These are the activations of a small neural network, seen along a few directions. Each row is one input.
Each table varies a few parts of the input and shows all the possible inputs, shuffled.
A made-up example of a description, with smaller parts first: line(6) and (point or ring(9) or (values(2) and ring(5))).
Shared parts are said once, and a part with two or three values counts as separate values.

Other details of the inputs vary at random and push rows far along three fixed directions, the same in every table; ignore that.

A family of inputs:
x1: [ 10 -30  -7  18 -18  23   3  17 -10  -4  16  -5   0  26]
x2: [ 12   4  15   2 -10  35 -14  22 -13 -14  17  -4  10 -17]
x3: [ -3  13  -9  17  38 -24 -41 -23 -24  29 -21  24  14 -12]
x4: [ 11 -18 -20   2  -4  14  11  36  12  18  26   2   8  -2]
x5: [ 20 -30  -6   8 -22  20  15  11 -14   0  26   7  -3  32]
x6: [  3  18  -6   9  29   4 -38 -44  -6  -7  -9  21  27 -24]
x7: [ -1  -5 -65   5  49 -31 -12 -55  20  40   8  37  43   2]
x8: [-40 -53  19  -9 -66  14  65 -14  18   2 -39 -67 -28  20]
x9: [  4  19   1   1  33  -5 -35 -46  -4  -5   1  14  25 -19]
x10: [-17  26 -12  -9 -13  -6   7  35  32 -12  35  23  -1   9]
x11: [-42 -27  53 -29 -59  -5  63   6   5  31 -59 -68 -38  -5]
x12: [  8  17  -1  -5  29   6 -23 -49  -5  10  -2  21  21 -12]
x13: [  5  -2 -56  -3  45 -18 -13 -43  -6  12 -14  19  31   7]
x14: [ -4  23 -15 -27 -12  -1   1  40   5 -32  22  13  -5  20]
x15: [ 22 -22  -1  13 -19  12  16  13 -13  -4  32   0   3  37]
x16: [-11  39  11  -5 -37 -17 -13  53  -4 -13  10   9  -8  13]
x17: [ 28  -4  -9  -9   3  11  22  32 -15  -8  18  -5   2  12]
x18: [ 22  -8 -15  -3  -3   2  23  29   8  17  42   8  13   5]
x19: [ 14   2  14   5 -19 -13  -8  43 -29  -1  10  -4  -3  -5]
x20: [ 11   2  97  59   5  26 -48  31   4 -83 -41 -13 -91 -57]
x21: [-30  20 -41   0  17 -29 -15 -46   8  -1  25  38  22  48]
x22: [-59 -13  15 -15 -12 -39  30 -65  11  44 -86 -44  -9 -13]
x23: [  5  27  56  44  76  11 -71 -22  11 -47 -85  13 -57 -75]
x24: [ 19 -16 -20  -7 -11  -3  14  34  13   7  40   1  10   0]
x25: [ 24 -13 -23 -15  -3   3  12  30 -14 -14  22  -8   9  12]
x26: [ 18 -17 -18  -6  -9  12  25  30   8  20  35  10   3   2]
x27: [ -8  46  24  -5 -31  23 -12  37   5 -38  28  -6 -12  -5]
x28: [ 13   8  20   8 -10  -9  -1  38 -32   6  12   3  -3  -2]
x29: [  5  23   8   1  32   1 -20 -46  -5   4   2  11  22 -13]
x30: [-40 -29 -10 -45   5 -18  59 -81  30  43 -72 -50  -6  14]
Description of these inputs: values(5) and (point or ring(5)).
Changing only the values(5) part turns x28 into x17. The same change can be made to x19. Which row results? -> x25
A walk changes only the ring(5) part. It starts at x12 and steps to x29. List the rest of the walk in order. -> x9, x6, x2
Which other rows agree with x18 in the values(5) part? List them by row number. -> x4, x7, x10, x24, x26
Change only the values(5) part in x14. List by row number the other rows that result. -> x10, x16, x21, x27
